A small network was shown many inputs. Here are its activations along a few directions, one row for each input.
Each table varies a few parts of the input and shows all the possible inputs, shuffled.
A made-up example of a description, with smaller parts first: one of 8 places around a ring, together with either a single point or one of 11 places along a line or (one of 2 separate values, together with one of 6 places along a line).
Shared parts are said once, and a part with two or three values counts as separate values.
(in the rows, 128 means zero)

Other details of the inputs shift rows strongly along two fixed directions, in all tables alike. That doesn't count.

Rows:
r1: [101 127 119  96 124 106 119 146 172 108 150 144]
r2: [157 170  86 136 175 117 144 124 170 218 135 117]
r3: [110 113 117  96 118 120 147 170 162 123 109 131]
r4: [149 200 120 131 121 111 147 115 155 195 183 107]
r5: [106  88 144 124 122 153 115 107 124  67 102 143]
r6: [130 114 106 179 142 111 104  80 122  87  81 155]
r7: [156 145  89 204 131 107 132  41  73 150  77 118]
r8: [132 178  98 115 134 103 141  83 164 171 178 110]
r9: [110 132 138 105 142 142 151 181 126 112 181 104]
r10: [ 99 119 119  94 108 102 133 174 146 128 130 133]
r11: [139  99 152 131 138 137 140 145  94  85  93 170]
r12: [127 100 143 133 147 120 126 165 118  88  82 169]
r13: [ 95 110 141  84 101 130 134 147 123 130 138 109]
r14: [172 186 136 124 133 145 152 101 169 201 171  59]
r15: [100 103 103 101 110 124 124 177 142 139 135 141]
r16: [ 96 120 140  88 118 133 120 122 150 110 158 121]
r17: [155 111 157 160 139 121 104  93  50 112 110 119]
r18: [119 118 122 108 144 122 123 183 139 145 138 158]
r19: [118 112 128 160 109 137  92 164 112 103 120 177]
r20: [124 102 142  77 107 156 149 142 136 120 125  88]
r21: [113  74 109 138 115 143 118 157 118  98  82 159]
r22: [122 119 125  98 125 141 147 126 165  97 136 145]
r23: [147 112 161  83 140 154 147 153 131 126 131 108]
r24: [152 203 100 142 146 110 145 122 191 207 145 106]
r25: [121 108 138 139 146 163 148 163 103  76 128 121]
r26: [115 125 144 151 108 117 101 162 114  90 115 168]
r27: [153 133 111 193 122 106 102  31  45 147 101  80]
r28: [115 124 161  90 135 127 132 156 120 138 144 127]
r29: [138 198 133 125 125 119 136 109 162 211 186  79]
r30: [134 126 127 178 149  87 102 117  77 113  88 160]
r31: [161 132 107 199 146 129 101   8  86 117  93  97]
r32: [146 148  93 201 121  88 118  45  55 151  99 121]
r33: [137 130 177 102 102 148 126 155 131 120 174 101]
r34: [115 114 145  78 116 139 122 121 148 101 169 103]
r35: [134 100  91 185 143 132  97  84 122 100  88 163]
r36: [156 191  85 151 148 129 137 122 190 222 151 114]
r37: [105 106 137  87 110 148 147 143 138 127 115 108]
r38: [138 116 154 152 108 150 131 141 108  79 107 167]
r39: [129 131 149  95 133 116 146 162 119 128 147 149]
r40: [104 112 104 104 125 127 111 150 169 120 155 154]
r41: [125 132 163 115 113 160 137 152 149 124 135 122]
r42: [124  93 163 126 139 148 126 139  94  94  90 147]
Each input here is: one of 2 separate values, together with either a single point or (one of 4 separate values, together with one of 5 places along a line).
Changing only the choice among 2 separate values turns r16 into r5. The same change can be made to r34. Which row results?
> r31
Which other rows does r37 become when the choice among 4 separate values takes its other values? List them by row number.
> r5, r41, r42
Which other rows does r42 become when the choice among 2 separate values takes its other values? List them by row number.
> r28
Which other rows does r32 become when the place on the line of 5 takes its other values? List them by row number.
> r10, r13, r15, r27
Which other rows does r10 become when the choice among 4 separate values takes its other values? List them by row number.
> r1, r26, r30

Rows:
r43: [110 113 150 130 126 160 151 140 139  90 132 133]
r44: [105 115 122 107 123 122 122 148 127  97 149 168]
r45: [ 96 109 132 118 113 121 119 142 136  84 148 131]
r46: [145 130 142 208 122 138  98  81  31  88  90 131]
r47: [123 105 115 168 132 100 109  82  64 109  64 139]
r48: [129  95  97 187 108 131  91  80  70 113  72 127]
r49: [146 160 114 152 124 116 134  70 149 147 122 100]
r50: [141 166  94 168 139  98 128 130 130 183 110 122]
r51: [119 100 139  92 152 130 137 141 132  95 121 134]
r52: [136 155 133 107 121 127 142 142 182 163 142 139]
r53: [110 110 114  99 118 127 144 164 125 119 113 155]
r54: [131 134 149 120 116 131 122 165 152 104 115 159]
r55: [148 150 116 119 161 128 139 177 171 159 145 126]
r56: [139 133 155  88 128 120 150 135 142 165 160  94]
r57: [132 162 103 168 139  97 113 102 134 176 150 137]
r58: [159 149 100 166 164 119 131 113 137 179 126 129]
r59: [136  93 162 153  99 142 119 126  68  81 116 140]
r60: [121 100 132 112 137 142 142 145 139  85 128 121]
r61: [104 103 125 109 107 128 142 156 132 106 113 121]
r62: [132 154 149  87 139 135 138 145 136 160 159  92]
r63: [136 156 120  90 125 129 152 127 174 150 146 137]
r64: [129 106 121 103 147 143 143 156 131 100 128 158]
r65: [110 106 126 120 114 125 135 179 135 135 111 157]
r66: [144 160 120 134 140 104 130  65 142 156 114 112]
r67: [151 139  88 151 150 138 121  78 139 160 134  91]
r68: [121 163 119 119 134 106 122 166 169 156 168 136]
r69: [102 102 150 122 133 167 125 151 139 121 115 143]
r70: [135 143 153  85 138 127 142 139 138 163 158  93]
r71: [129 121 158 116 101 150 139 157 106 103 144 126]
r72: [100  98 121 110 105 143  98 138 138  96 149 133]
r73: [160 147 133 153 129 112 135  80 103 172 141  94]
r74: [102  94 139 135 129 108  98 111  91  70 111 158]
r75: [121 127 162 107 122 153 126 159 104 103 135 119]
r76: [150 152 100 149 117 134 113  63 151 161 124  99]
What is each input in this table made of?
> either one of 2 separate values or one of 8 places around a ring or (one of 4 separate values, together with one of 6 places along a line)
Which other rows does r64 become when the place on the line of 6 takes its other values? List them by row number.
> r51, r55, r58, r60, r67
Which other rows does r64 become when the choice among 4 separate values takes its other values? List them by row number.
> r44, r53, r63
